These are the activations of a small neural network, seen along a few directions. Each row is one input.
In each table, some parts of the input vary, and every possible input appears once, in random order.
Descriptions start from the smaller parts, as in this example, which fits no table here: one of 8 places around a ring, together with either a single point or one of 11 places along a line or (one of 3 separate values, together with one of 4 places along a line).
Shared parts are said once, and a part with two or three values counts as separate values.
In the rows, 128 means zero.

Other details of the inputs vary at random and push rows far along two fixed directions, the same in every table; ignore that.

Rows:
x1: [170 172 144 120 151 102  94 142 132 135  86]
x2: [ 48  66 134 117  73 142  71 103 142 120 139]
x3: [168 123 154 134 164 118  98 124 151 146  71]
x4: [157 171 153 156 154 103 103 140 135 109  83]
x5: [127 132 100 130 109 159 160 127  97 134 169]
x6: [141 123  70 111 134 132 239 143  90 152 167]
x7: [161 158 170 145 158 112 110 130 102 111  77]
x8: [120 154  54 135 137 130 220 162 108 110 181]
x9: [ 84 112  93 134 121 142 171 121 141 134 147]
x10: [ 60  61 138 124  77 140  80 118 141 131 150]
x11: [188 125 161 135 144 108 112 113 125 136  70]
x12: [209 192  80 158 225 121 213 159 144 160 104]
x13: [130 161  62 149 158 132 226 124  84 122 161]
x14: [162 162 149 158 155  90 106 144 136 102  85]
x15: [113 170  69 140 135 132 219 165 103 139 184]
x16: [117  97 100 118 106 136 182 125 106 114 150]
x17: [177 162 142 147 150 100  94 141 135 120  88]
x18: [ 94 110 140 139  91 140  93 112  98 112 144]
x19: [ 89  94 141 108  62 153  63 113  92 118 160]
x20: [111 114 131 103  93 138  87 115  95 139 145]
x21: [ 62  80 126 134  75 140  70 134 147 121 160]
x22: [ 84 110 126 139 104 146  92 133 147 129 141]
x23: [ 53  89 142 123  69 149  61 140 141 128 154]
x24: [130 133  69 124 148 168 228 141 132 174 173]
x25: [174 146 156 128 159 103 105 134  98 108  79]
x26: [121 144  82 132 167 145 235 150 121 166 155]
x27: [ 97 149  96 146 107 119 145 136 127 103 149]
x28: [109 112 117 124 104 137 182 129 100 144 153]
x29: [ 82  90 138 129 106 146 102 117 140 139 132]
x30: [184 136 168 118 143 118 114 118 121 135  70]
x31: [ 59 108 117 130  63 126  76 123 123  95 157]
x32: [160 143 145 128 167 110  96 155 148 124  76]
x33: [161 133 156 107 165 119  99 125 147 161  70]
x34: [ 60  73 126 117  70 148  62 136 147  98 151]
x35: [165 155 148 129 164 129  92 145 153 135  82]
x36: [102 153  51 151 147 144 220 146 140 136 171]
x37: [172 125 168 146 148  98 124 117 127 118  67]
x38: [131 155  91 110 166 143 217 123 170 160 230]
x39: [133 170  58 124 134 142 210 159 105 146 189]
x40: [130 139 102 100 170 143 231 107 164 171 222]
x41: [169 147 159 157 161 101 110 122 109 102  80]
x42: [167 134 171 144 148 110 121 112 126 125  65]
x43: [158 136 160 146 143 101 126 106 134 106  60]
x44: [176 172 151 141 146 117 101 145 143 117  86]
x45: [ 76  97 127 106  59 123  63 146 115 107 160]
x46: [160 133 158 141 149 101 123 105 126 110  59]
x47: [158 122 158 116 167 110 105 139 142 134  67]
x48: [184 147 152 146 156 111  98 119 108 120  83]
x49: [ 89 117 127 140  92 131 104 108 106  95 137]
x50: [ 76  88 133 118  64 167  56 133 155 133 158]
x51: [163 153 143 118 165 120  90 142 153 151  80]
x52: [ 95 102 168  93  89 136  87  80 134 118 212]
x53: [110 112  99 106 125 158 160 134 127 161 158]
x54: [128 141  62 135 143 143 227 140  81 110 177]
x55: [ 92  72 143  85  53 141  79 104 111 152 145]
x56: [143 152 139 151 167 111 101 131 158 111  70]
x57: [185 139 202 104 163 101 125  82 164 130 120]
x58: [ 88  66 145 106  39 161  86 107 121 135 157]
x59: [114 135 157 101 108 118 101 106 162 120 199]
x60: [150 119 157 129 167 116 113 131 151 109  64]
Each input here is: one of 5 places around a ring, together with either a single point or one of 11 places along a line.
Changing only the place on the ring of 5 turns x12 into x3. The same change can be made to x50. Which row results?
> x24
Changing only the place on the ring of 5 turns x42 into x22. The same change can be made to x46. Which row results?
> x56
Which other rows agree with x18 in the place on the ring of 5? List them by row number.
> x5, x7, x13, x19, x20, x25, x41, x48, x49, x52, x54
Which other rows agree with x15 in the place on the ring of 5? List them by row number.
> x1, x4, x8, x14, x17, x27, x31, x39, x44, x45, x59

Rows:
x61: [167 166 125 160 182 116 158 149 146 124  74]
x62: [105 137  46 126 109 131 233 148 110 134 212]
x63: [109 108 163 143 126 123  57 133 145 106  82]
x64: [ 79  94  92 103  89 154 180 119 107 161 193]
x65: [ 71  77 135 112  79 153  80 115 155 135 165]
x66: [133 120 114 115 133 137 175 121 119 154 143]
x67: [106 106 166 116 105 107  50 122 130  90 105]
x68: [206 160 140 131 199 114 180 125 133 147  78]
x69: [122 157  51 135 126 155 220 162  98 148 188]
x70: [146 158 155 163 164 123 122 104 144 116 102]
x71: [119 113  99 128 110 131 160 126  99 134 134]
x72: [184 184 125 132 193 115 172 143 131 159 106]
x73: [ 71 103 111 115 101 149 136 125 146 152 174]
x74: [153 141 155 132 156 100 110 141 130  97  90]
x75: [127 129 188 136 115 105  62  94 135  90 116]
x76: [157 139 123 133 170 135 156 128 157 142 120]
x77: [134 127 101 108 134 135 178 129 136 133 179]
x78: [ 66  69 129 111  64 146  80 112  99 118 140]
x79: [182 180 118 144 173 112 141 146 119 130  86]
x80: [132 122 175 127 110 102  63 133 140  90  88]
x81: [196 192 117 151 177 109 159 152 124 133  84]
x82: [164 160 121 133 163  96 154 138 128 110 104]
x83: [172 151 114 145 161 121 190 141 108 131  90]
x84: [115  99 175 100  99 120  59 113 152 111 129]
x85: [177 141 161 126 156 122  88 126 146 135  95]
x86: [124 146  84 145 167 135 180 142 127 134 125]
x87: [108 123 105 112 111 147 141 132 123 158 180]
x88: [ 84 104 131 117  81 143  56 130 110 117 139]
x89: [135 126 178 133 121 120  31 138 124 106  76]
x90: [127  98 123 112 113 145 142 114 125 143 150]
x91: [193 175 121 133 192 122 170 139 134 154 113]
x92: [133 116 191 144 109 122  66  85 118 104  95]
x93: [131 149 153 144 119 136  90 106 116 116 139]
x94: [122 109 184 103 109 110  56 115 153 113 113]
x95: [162 146 170 135 173 113 102 124 168 135  70]
x96: [ 80 120  48 137 112 151 201 142 120 144 190]
x97: [ 64  63 126 117  30 144  80 114 107 122 154]
x98: [ 42  55  97 112  45 163 122 124  88 125 192]
x99: [120 126 135 148 119 120  98 132 150 119  97]
x100: [ 99 134  74 103 125 137 222 137 122 152 212]
What do these inputs look like to the network?
> one of 4 separate values, together with either a single point or one of 4 places along a line or one of 5 places around a ring
Changing only the choice among 4 separate values turns x66 into x94. The same change can be made to x98. Which row results?
> x74
Which other rows agree with x89 in the choice among 4 separate values? List them by row number.
> x69, x72, x79, x81, x85, x87, x88, x91, x93
Change only the choice among 4 separate values in x83. List by row number the other rows that result.
> x61, x69, x80
Change only the choice among 4 separate values in x79. List by row number the other rows that result.
> x71, x82, x96

Rows:
x101: [147 142 136 130 148 122 132 128 137 130 117]
x102: [110 118 114 121 112 138 141 125 124 134 161]
x103: [146 142 132 136 142 118 124 136 122 119 103]
x104: [150 140 140 129 147 120 132 124 131 128 114]
x105: [105 119 106 132 110 136 143 131 116 124 149]
x106: [145 143 134 130 149 123 132 129 138 131 118]
x107: [ 94  90 177 126  77 126  23 114 131 103  99]
x108: [146 142 133 138 140 121 124 133 121 123 102]
x109: [146 138 134 129 149 123 133 130 136 133 112]
x110: [110 116 112 120 114 139 143 128 126 137 156]
x111: [105 120 105 129 109 133 142 134 116 123 151]
x112: [112 115 113 120 113 138 144 125 122 136 155]
x113: [148 141 137 130 148 122 132 127 135 130 116]
x114: [149 137 137 129 147 122 133 127 133 131 110]
x115: [108 117 110 121 115 140 141 130 130 138 156]
What do these inputs look like to the network?
> either one of 5 places around a ring or (one of 2 separate values, together with one of 5 places along a line)
Change only the choice among 2 separate values in x110. List by row number the other rows that result.
> x113
Change only the choice among 2 separate values in x101. List by row number the other rows that result.
> x109

Rows:
x116: [ 71  66 169 107  53 134  15 118 163 118 122]
x117: [132  97 206 125 105 104  34 103 135  94  62]
x118: [ 48 114  72 119  77 154 155 147 139 122 246]
x119: [142 122 153 126 125 127 116 114 147 143 118]
x120: [ 69  68 170 101  55 136   5 122 154 119 130]
x121: [151 161  90 145 155 130 176 152 104 136 119]
x122: [137 116 158 126 126 114 108 115 118 111 101]
x123: [ 86 107  96 107 106 162 163 115 115 151 206]
x124: [151 154  91 150 150 130 179 147 113 134 112]
x125: [136 122 158 124 139 128 111 108 143 135 114]
x126: [139 124 156 119 132 115 104 118 108 111 108]
x127: [147 121 155 122 116 114 106 120 120 117 103]
x128: [178 144 189 131 166  98  59 133 171 120  36]
x129: [142 153  93 152 162 130 179 145 106 130 114]
x130: [131 148 148 131 115 101  94 117 125  90 138]
x131: [222 204 114 139 239 104 201 160 146 149  74]
x132: [142 147  95 155 156 130 181 140 116 128 107]
x133: [ 85  84 142 110  76 134  92 111 106 112 153]
x134: [141 156  93 149 165 130 177 147 101 131 118]
x135: [ 95 110  93 105  94 161 160 121 116 159 210]
x136: [ 67  94  83 114  97 153 155 134 134 143 192]
x137: [149 128 154 116 121 115 102 123 110 117 111]
x138: [140 169  99 138 151 133 181 124 137 130 192]
x139: [131 106 206 117 120 121  28  98 151 118  82]
x140: [163 151 117 130 159 132 183 125 135 156 137]
x141: [146 118 156 125 113 114 108 118 125 116 100]
x142: [142 149  95 153 159 129 178 142 111 129 110]
x143: [151 157  91 147 152 129 176 149 109 135 116]
x144: [133 168 147 158 135 105  86 140 131  91  95]
x145: [ 68  91  87 117  95 151 154 132 139 142 184]
x146: [148 124 154 119 118 114 104 122 115 117 108]
x147: [ 66  99  83 108 101 155 150 139 125 144 199]
x148: [151 150  93 151 147 129 179 144 118 133 109]
x149: [199 164 174 143 201 104 135 114 155 134  54]
x150: [ 66  96  84 111  99 154 151 137 130 144 195]
x151: [143 129 143 119 130 133 123 117 136 146 134]
What do these inputs look like to the network?
> one of 4 separate values, together with either a single point or (one of 2 separate values, together with one of 4 places along a line)
Changing only the choice among 4 separate values turns x133 into x139. The same change can be made to x122. Which row results?
> x125
Which other rows agree with x142 in the choice among 4 separate values? List them by row number.
> x121, x124, x129, x132, x134, x143, x144, x148
Change only the choice among 4 separate values in x120. List by row number the other rows that result.
> x143, x146, x151
